Here are a small network's activations along a few directions, averaged over the inputs that share one value of a field.
Values that are neighbours, or in one group, have similar rows; names and order tell nothing.

Other fields shift rows strongly along one fixed direction, in all tables alike. That doesn't count.

Field PUVAK:
mumup: 16.3,-24.8,-17.3,-6.6,23.9,5.6,9.0,3.2,-8.1,8.6
viv: -14.9,74.4,57.3,-8.3,-2.2,-7.5,-12.2,-24.4,-7.9,-46.8
fenaz: 1.9,3.2,-9.1,19.4,-0.5,-11.3,-21.9,8.3,8.6,24.2
robu: 17.6,-27.3,-19.2,-3.9,24.5,6.8,5.7,1.4,-14.6,8.3
kiga: -5.9,2.0,-16.8,-15.2,-16.0,-15.5,8.3,-13.5,12.3,-11.6
vina: 1.3,-13.2,-23.2,-14.4,-6.2,-11.8,4.5,11.4,19.0,-18.7
pul: 3.8,30.7,14.5,18.9,-1.9,-24.7,-21.8,0.8,10.6,2.2
vipu: -17.8,22.4,22.1,-8.3,-4.9,11.9,-15.0,-20.7,-3.8,-8.1
sula: 1.2,-80.7,-41.0,2.4,-14.6,44.6,19.8,35.2,-14.1,58.7
dezo: -3.5,13.3,32.6,16.1,-2.1,2.0,23.6,-1.7,-2.0,-16.7
A value of PUVAK combines one of 5 hidden first parts with one of 2 second parts; all combinations occur once.
Q: Changing only the second part turns vina into kiga. pul has the same second part as vina; what does that change turn pul into?
A: fenaz
Q: Changing only the second part turns sula into dezo. vipu has the same second part as sula; what does that change turn vipu into?
A: viv

Field ZULIP:
nub: 3.9,-18.4,1.3,18.9,-2.1,11.9,21.8,7.7,1.0,27.1
situn: -22.4,-11.5,-1.9,-17.5,-32.3,26.3,-18.3,12.0,-7.4,17.8
lif: 4.1,-28.1,-39.1,-9.8,-10.5,-19.0,-9.8,19.4,20.1,7.6
fupin: 11.3,-1.0,-6.7,9.2,15.7,1.0,-29.9,-1.8,-17.7,38.5
peki: 4.0,62.4,49.3,-7.1,31.2,-25.7,37.9,-42.7,-3.6,-83.9
peg: 3.2,-5.8,-15.5,5.9,14.0,14.6,-32.7,17.3,-5.1,35.9
lagep: -28.9,49.7,40.8,-3.3,-18.0,-7.0,-6.7,-27.9,7.1,-22.9
soti: 1.7,10.2,31.4,31.5,-3.2,-2.2,14.6,7.7,-0.2,-10.2
dod: 4.3,9.3,-20.7,1.8,-9.3,-27.1,-1.1,-7.2,23.1,-11.6
radag: 18.7,-66.8,-39.0,-29.6,14.5,27.4,24.1,15.6,-17.3,1.7
The values of ZULIP form 5 separate groups.
Q: List the group mates of radag, in the order listed.
A: peki
Q: List the group mates of situn, in the order listed.
A: lagep
Q: List the group mates of soti, in the order listed.
A: nub
Q: List the group mates of dod, in the order listed.
A: lif
